Each row below holds a small network's activations on one record, seen along a few directions.
Each row is followed by the record's values for the fields Rafib, Nozi, Dube, Mus.
The largest differences between rows may come from other fields.
Strong random noise was added to every row along 13 fixed directions; ignore it. To show where, here is one row again and again, with new noise each time:
[ -24 -398 -110    1  302  347  115  -39  329 -137  171  138  246  -92
  -20 -392 -248   -2 -424   18   65  318   41  -65 -101  -72  389]
[ 176  -53 -118 -257  -44  -85   71   91 -277  -33   56  148  112 -130
  396 -185  -14  199   46  362  165 -306  -22  -30   86 -193 -335]
[ 562 -212  -63 -222  -53 -252  199   -4 -155   49 -103  -88 -507 -633
  155 -127  167  -57  -45  317  178  128  203 -367   97   64   60]
[ 120   22   40   30 -110 -161 -122  -99  426 -162  119  -45  269  403
  230  174  135  213 -700  213 -172   -9 -182  175   -4  153   34]
[ 294  -52 -554 -249  -53  -73  242  -86  176  367  238 -176 -294 -327
  -46  119  -41   39  215  468   19 -251 -162 -405 -126  -71   17]
[-253  146 -488    6 -399  418  158  172 -155  -17  144 -234  515  185
   25  233   74  -16  593 -592  198 -242   50  298 -529  373  397]
[ 135 -186  -72 -329  200   60  -26   56 -321  263 -211   63 -280 -321
   94 -271  -53 -152   21    4   -8   39  176  206  196 -195   16]
[  93 -122 -123 -144  274 -142  -97  182 -332  153 -218  -14 -115 -147
   52 -271   33  109 -276  247 -160   41   19   82  260 -299 -191]
[ -30   55 -268 -451  -81  -34 -103   32 -333   93  -62  -51   16 -142
  122  -72  141  -65  189 -225 -158 -292  124  463 -180   43  -44]
[-113 -128    1  138  357   43  201    0   89  -76  109 -311  -49  -61
 -179 -151  106  125 -210   38 -100   78 -130 -156   37 -110  125]
[ 356    5 -478  202  -42 -365  -35  104   -7 -454 -100  -82  204 -297
 -132  135    9  253  -65  570    0  184  130 -432 -207  343  171]
[  92 -101  144 -189   -2  240   11  -83  545  190  217  -36  -24   92
  400  -84 -255  -49  -65  323  115  182 -129 -148  202  -59  144]
[-348  220 -236  136  563 -297 -297  -45 -210 -459 -165 -328  155  -81
 -436  -13  -36  181  216  259 -530  -92  -19  104  -79    6 -150]
[-351   51   67  394  121  476 -257 -113 -152  -65 -107 -233  120  249
  225  -85 -504 -166  676  -41   99  -74  -66  -19   52 -264 -388]
[ 416 -208  -34  140 -178  206  -32  -61 -245  150 -292  217 -161 -126
  338   11 -281 -202   76  150  413   70  192  -60  194  -66 -110]

[ 327 -118 -412  143 -242 -160 -222  199 -482   29 -323    6  -86 -202
  181 -135   -4    9 -151  116    0   60  117 -265 -166 -180 -403] | (Rafib u1; Nozi g1; Dube e2; Mus n4)
[  57   93  269  252   82    3   92 -170  534   49   54  -56 -142  191
 -179  343   21  -42 -392   69  -19  240 -133  -83  174  253  187] | (Rafib u1; Nozi g1; Dube e3; Mus n6)
[ 118  -29 -131  375  -37 -201  106  203 -195  -52  -34 -456 -111   -8
   70  -42  255  173 -126  174  -28   37 -151 -429  -55 -174 -243] | (Rafib u2; Nozi g1; Dube e1; Mus n3)
[ 144   86   81  453 -137  138  480  -72  165  358  147 -165 -302  255
 -120  568  -36   16  359  212  441 -201 -266 -428  264  -20  216] | (Rafib u2; Nozi g2; Dube e1; Mus n4)
[ 163  -30 -455   90   36   22  164 -168   49  370   87  246   19  -10
 -357  258 -231   82   74  414  166 -348 -193 -267   49 -262 -146] | (Rafib u2; Nozi g2; Dube e2; Mus n6)
[ 163  194  165 -120 -198  -92  -21  123  -18  218 -206   98 -165  -61
  -94  168   69 -174  148 -133   50   52   97  289  263  168  119] | (Rafib u2; Nozi g2; Dube e3; Mus n2)
[ -50 -123 -306   43   45  325   57 -127  126  252   50  116   87 -121
 -202   -8 -339  -88  120   82  147   47   11 -184 -120  -84  158] | (Rafib u2; Nozi g2; Dube e1; Mus n5)
[  25  166 -245  -81 -228  -50 -119 -230  -23  -40  -78 -133  -33 -623
 -397  -50   60 -313  155 -283 -101   65  163 -232 -270  219 -210] | (Rafib u2; Nozi g1; Dube e2; Mus n1)
[ -52  127  350  119   -1  -76   92  244  -63 -242 -106 -101  130 -361
 -165 -282  206   47  -50  -35  126  500  143 -461  229  124  -20] | (Rafib u2; Nozi g2; Dube e3; Mus n1)
[ 101  181  -13 -245  153 -199  117   90  490   79  260   -3 -227 -148
   62  140 -162  172  187  716  -34  229  -83 -546  152  131  169] | (Rafib u1; Nozi g1; Dube e3; Mus n5)
[-313  149 -138 -145 -143  227 -136  -16  223  -17  212  -76  215  107
   69 -164  -64  -31  117 -257 -143  -10  -35   76 -335   18 -133] | (Rafib u2; Nozi g2; Dube e3; Mus n5)
[  82  455  -91 -353  157 -559 -210  -16 -196   24 -375 -260 -391 -253
 -306  409  445  -34  -23   62 -468   -2  132  327  139  395    4] | (Rafib u1; Nozi g1; Dube e2; Mus n3)
[-153  -29  361 -234  113 -108 -300  152  116  -85   64  -74   32  103
  331 -374  -35  146  -87  247 -169  327   20 -131  220 -224 -105] | (Rafib u2; Nozi g2; Dube e2; Mus n5)
[ 268 -166 -441  238 -205   -2 -199 -126 -220   50 -222   72 -116 -108
 -105  -47  -58 -189 -143 -128  -63  -44  145  -32 -344  -13 -171] | (Rafib u2; Nozi g2; Dube e3; Mus n1)
[-143  -77  224  -72  161  348  -95 -418  322  -71   64  213  149  232
  195   50 -336 -228  -56  -79   95 -152  -73  391   32  -41   39] | (Rafib u1; Nozi g1; Dube e1; Mus n3)
[-138   75 -458   30  268 -239  -84    2  -45   13  -33   95  265  152
 -237   67  -11  270 -333  311 -294 -263 -199   48  -33 -147 -181] | (Rafib u1; Nozi g1; Dube e1; Mus n1)
[ -59   79  254  -56 -417  469   88   99  268  -88  154  -64  184  -38
  504 -181  -46 -262  397 -428  375  145  106  -54 -197  249   36] | (Rafib u1; Nozi g1; Dube e3; Mus n2)
[-268   72  120  368  385   70   15  201  165    0 -112 -176    3  428
 -354  220    1   35  -99 -207 -183  221  -86  306  208  135  516] | (Rafib u1; Nozi g1; Dube e3; Mus n2)
[ -66    7   66  292  -93  -77 -341 -258 -361 -157 -284 -291 -218  -48
  106  -21   -9 -242  197 -257 -143 -129  120   -9 -195 -103 -620] | (Rafib u1; Nozi g1; Dube e1; Mus n6)
[ 117   77   93 -388  101  -57  203 -212  -11   29  -60  392   32 -301
  -39   55  -17 -106  -11  144  159 -165  131  227  203   72   12] | (Rafib u2; Nozi g2; Dube e1; Mus n3)
[ 274  -87   92  105 -340   59  -92  193  458  -86  -60 -158   -4    2
  349  -12   30 -109 -183  -31  167  571  113 -133  -26  422  478] | (Rafib u1; Nozi g2; Dube e3; Mus n2)
[ 102  106 -216  -92   60   20  133 -122   -3  377 -160 -115 -332 -300
 -307  355  -13 -218  366  -41   51   22   47  -89   68  200  343] | (Rafib u1; Nozi g1; Dube e1; Mus n1)
[ 187  296 -365 -103 -139 -442 -386   59 -123 -125  -86   16  -31  -89
  113  159 -106   99  294  595 -280 -230  -42  -18  -79   34 -376] | (Rafib u2; Nozi g1; Dube e3; Mus n4)
[ -56 -168  -32 -101  244 -270  117  -43 -348 -157   12   74 -120   18
 -144  -41  408  126 -481 -282 -218 -231   95  376 -195  -24   51] | (Rafib u1; Nozi g1; Dube e3; Mus n5)
[ 103 -314   24 -379  185 -221  -75  179    6  -60   27  107 -104   76
   25  -79  159   93 -302  105 -242  218  154  389   10  105  654] | (Rafib u1; Nozi g2; Dube e3; Mus n3)
[ 215  185   46 -454 -123  -93  183  -51  365   89  121  552  271 -208
   27  206  -85   50  -68  490  275  -57  -13   41  251  245   86] | (Rafib u1; Nozi g2; Dube e3; Mus n6)
[  68 -315 -284  251 -109  265   92   33   85   76  104   92  110   72
  -52  -52 -117  -15 -238 -137  141  171   -9 -248 -291 -141  111] | (Rafib u1; Nozi g1; Dube e2; Mus n5)
[ 229 -281   67   51  -78  -82 -184  138 -216  113 -161 -188 -382 -141
  378 -296  -15 -121   94   42  -55  216  130 -137   57 -206  -48] | (Rafib u2; Nozi g1; Dube e1; Mus n1)
[ -80  -16  229 -181  -33  240  193  -51  313   18  426  262  147  427
  620   -7 -150  166   10  266  214 -347 -233   37  109 -173 -176] | (Rafib u1; Nozi g1; Dube e3; Mus n4)
[  66   39  -94  -99    9  208  128 -260  -46  188   23  122 -140 -286
 -156   28 -225 -298  321  -28  196 -135   50 -124  -48  -19  -96] | (Rafib u2; Nozi g2; Dube e1; Mus n3)
[ 249 -274 -322  160   62 -150  153  250 -392 -209 -119  336   17   14
  -67   55   59  274 -134  100  106 -118  190   95 -145   23  309] | (Rafib u1; Nozi g2; Dube e2; Mus n1)
[ -19   64 -207 -173 -295 -136  -69   -4 -692 -257 -152  309  419 -223
   21  -44  152   43  137 -168  130 -367  200  103 -262  -13 -438] | (Rafib u1; Nozi g2; Dube e2; Mus n4)
[-105  -10 -153 -138 -181  279  -72   -9  323  255  145   42  179  149
   61   18 -249 -128   85  -81  -28  -45  -99  106  -91   18   46] | (Rafib u1; Nozi g1; Dube e1; Mus n2)
[ 470   -9   33   67 -632  123 -147   53    3  387 -280   54 -321  -88
  447  123  -28 -367 -111 -157  307  309  161 -132  105  200 -125] | (Rafib u1; Nozi g1; Dube e3; Mus n1)
[-180 -339  -59  -97  534  -77 -139  -11   18 -225   65  148  -53  181
 -168 -204  -61   99 -185   12 -379  -32   78  410 -133 -123  473] | (Rafib u1; Nozi g2; Dube e3; Mus n1)
[ -84  280  411 -102  355 -341  201  355  214 -421  253 -117  128   76
  129   37  137  533  334  639   27   -2 -123 -198  363   98  247] | (Rafib u2; Nozi g1; Dube e2; Mus n6)

Here are new rows. What are their fields?
[-299 -208  339  438  332  218  -76 -340 -144 -130  -64   41 -145  474
  -68  101 -199 -152    5 -388 -105 -256  -34  433    8 -208  -23] | (Rafib u1; Nozi g1; Dube e1; Mus n1)
[-172 -181  200  239  171   75  258  327 -346   41   75  -92   40  137
  109 -236   44  231   34  -53  178   -8 -120 -196  180 -383 -150] | (Rafib u1; Nozi g1; Dube e1; Mus n6)
[ 234 -130  117  315   69   32 -145  -69 -142 -159 -254  -67 -379 -128
  147  -34 -296 -248  258  130  155  252  240 -162  107   43   39] | (Rafib u2; Nozi g1; Dube e1; Mus n3)
[ 136 -199 -488 -139   35   79  -73    5   50  379   59   35 -396   19
  -20   89 -298  -94  385  155  -91 -162   35    9 -176 -159  170] | (Rafib u1; Nozi g1; Dube e2; Mus n6)
[ -61 -269  372   19  231  341  145 -394  599 -374  448  202 -175  -68
  175 -356 -487 -176  207  106  161  -64  -27 -262 -103 -113 -107] | (Rafib u1; Nozi g1; Dube e3; Mus n2)
[   7 -130   47   84   13  -15 -247   48 -153  162  -83 -217 -193   -7
  225 -169 -168  -88  232  127  -93   71   17 -159   85 -307 -260] | (Rafib u2; Nozi g1; Dube e1; Mus n6)
[-132  142  257 -212 -145   66  118   57   97   60   29 -248  135    0
  184  -70  303    1 -117 -296   49  -16  -67  129  106  170  -32] | (Rafib u1; Nozi g1; Dube e1; Mus n2)
[  64   -2    2  226 -538   87  149  238 -155  -48   71 -223  105   45
    8  110  259   47  136 -455  245   73  123 -148 -313  255  214] | (Rafib u2; Nozi g2; Dube e2; Mus n6)
[-448  112  287  -92  316  161    7  271  388  246  316 -363    6  360
  122 -177  -96  142  167   42 -200  156 -282  -11  256 -222  206] | (Rafib u2; Nozi g1; Dube e1; Mus n6)
[ 247 -322  332  485  289   65  -43  -18 -139  100 -247  118 -268  452
  226  279 -415   50  218  411  282   40    6  132  527 -213  338] | (Rafib u2; Nozi g1; Dube e1; Mus n6)
[ 134   21 -193  -42   95 -105  189    4 -336   59 -230  428  268 -263
 -403   99   42  105 -252   92  194   45  160   -8   97   75   95] | (Rafib u2; Nozi g2; Dube e1; Mus n5)
[ 115  131 -261 -105 -267 -344 -307  224   57 -113   62  -86   33  296
  118  348   32  210  308  262 -267 -119   44  247 -139  307  379] | (Rafib u2; Nozi g1; Dube e2; Mus n1)
[  68  -55 -132   66 -228  -75 -138 -178 -339 -156  -78  125  170 -124
   30  -41  -32  -74   89  -40   40 -151  146  -76 -286  -29 -369] | (Rafib u2; Nozi g2; Dube e1; Mus n5)
[-377   91   -3  -16  274   40 -222  423  185  252  -42 -300   59  291
  -92  -69  -42  147  105  126 -363  382 -144  -23  244 -162  300] | (Rafib u1; Nozi g2; Dube e2; Mus n1)
[  66   48   94   42   -6 -248  -74  229  270 -174   15 -255   60  410
  373  129  139  298 -342  349 -144  249  -94  -22   96  212  255] | (Rafib u1; Nozi g1; Dube e1; Mus n3)
[-180 -368  157  -91  408  382  -42  117 -213   61  -85  383   43  145
  293 -476 -403 -105  -44  -13  115  129  122  295  250 -442  -29] | (Rafib u1; Nozi g1; Dube e3; Mus n3)
[ 155   50   91  -91 -122 -398 -406  353 -255 -127 -339  267  141   50
   98  -28  -16  221 -354  360 -123  436  261  -88  204   58  -60] | (Rafib u1; Nozi g2; Dube e2; Mus n5)
[  18  -46  377  282  -82  158   89 -379  183 -160   23 -149 -283 -193
   94 -109   53 -198 -248 -209  168  149   -5 -381 -104   13 -416] | (Rafib u1; Nozi g2; Dube e3; Mus n5)
